A small network was shown many inputs. Here are its activations along a few directions, one row for each input.
In each table, some parts of the input vary, and every possible input appears once, in random order.
Descriptions start from the smaller parts, as in this example, which fits no table here: one of 6 places along a line, together with either a single point or one of 9 places around a ring or (one of 3 separate values, together with one of 5 places around a ring).
Shared parts are said once, and a part with two or three values counts as separate values.

Other details of the inputs vary at random and push rows far along two fixed directions, the same in every table; ignore that.
To show where, the next rows are all for the same input, with only those details redrawn:
[ 19 -12   5  -5 -18   9 -13  10 -16 -30 -15  49  19]
[  2   7   0  15  -4  -2  26 -12   4 -11  -3  -2 -31]
[  3   9   4  15  -9   9  27  -4  -2 -17   0  13 -38]
[  0  -1 -11  14  11 -34  22 -32  21   5 -12 -40 -11]
[ 13 -15  -8  -2   0 -26  -9 -16   5 -10 -21  -1  30]
[  6   1   0  10  -5  -4  16 -10   2 -13  -7   5 -16]
[ 16 -22 -12  -6   4 -38 -19 -22   9  -7 -27 -10  49]

Rows:
r1: [  9 -23   0 -18 -17  24  -7  20 -27 -14   3  38  32]
r2: [ -9  21  10  21  -5  23   2   9   0  25  15  -4 -25]
r3: [-22  -5  36  -7  -2  31 -36  24 -12 -13  -8  35  31]
r4: [ 14  -3 -15 -27  15 -16 -43   5  -4  17   4   7  48]
r5: [  7  15   7  13 -12   8  19   7   1 -13   3   6 -40]
r6: [ 24   1   9  -6 -20   8 -25  22 -20 -25 -11  40  18]
r7: [-10  12 -12  -5   6  20  15   6   3   5  25  15 -38]
r8: [ -2  11   5   2 -12  28  23  23 -20   3  23  -1 -33]
r9: [ -8   5 -22  -6  23 -23   4 -19  26  29  18 -39 -11]
r10: [-13  -8  -9  14   4  -6  -7 -12  19  26  -3 -22  12]
r11: [ -5  13 -17  -7  18 -11  -2  -8  11  22  20 -22 -13]
r12: [ 13 -27 -10 -22  -5 -12 -23  10  -8   7  -5  -7  56]
r13: [-28   6  25  -9  12  15  22  12 -10  -5   7 -23 -20]
r14: [-19   9  17   3  30 -35   9 -22  20  -4 -21 -58  -8]
r15: [-14  -1  20 -36  14  21 -35  23 -16 -20   4  43  24]
r16: [  3  13   4  14 -12  14  24   8  -3 -18  -1  15 -42]
r17: [  6   3   3  10 -10   6  17  -3  -4 -19  -5  18 -22]
r18: [ -8  11   8  17 -12  26  -7  11  -2  15  13   9 -14]
r19: [  5 -13 -14 -24   3   9 -23   3  -7  -4   9  41  28]
r20: [  4 -24 -15 -15   1 -13  -6   3  -4   9  -6 -17  40]
r21: [-12   0  -3  18   2  -5  -1 -12  22  31   6 -31  -4]
r22: [-17   5   7  23 -12  35  16   1   2   8  14  19 -32]
r23: [ 20   3  -6  -2   9 -40 -19 -12   7   8 -20 -30  32]
r24: [  2   0 -12  -5  15 -28   6  -8   3  33   3 -61  18]
Question: The inputs of r4 and r23 match in every part but one. If r7 is changed in the same way as r4 into r23, which row does it become?
Answer: r16
Question: Describe the family of inputs behind these rows.
Answer: one of 4 separate values, together with either a single point or one of 5 places along a line
Question: List by row number the other rows that have the choice among 4 separate values in common with r2.
Answer: r3, r10, r18, r21, r22
Question: Change only the place on the line of 5 in r12. List by row number the other rows that result.
Answer: r1, r8, r20, r24
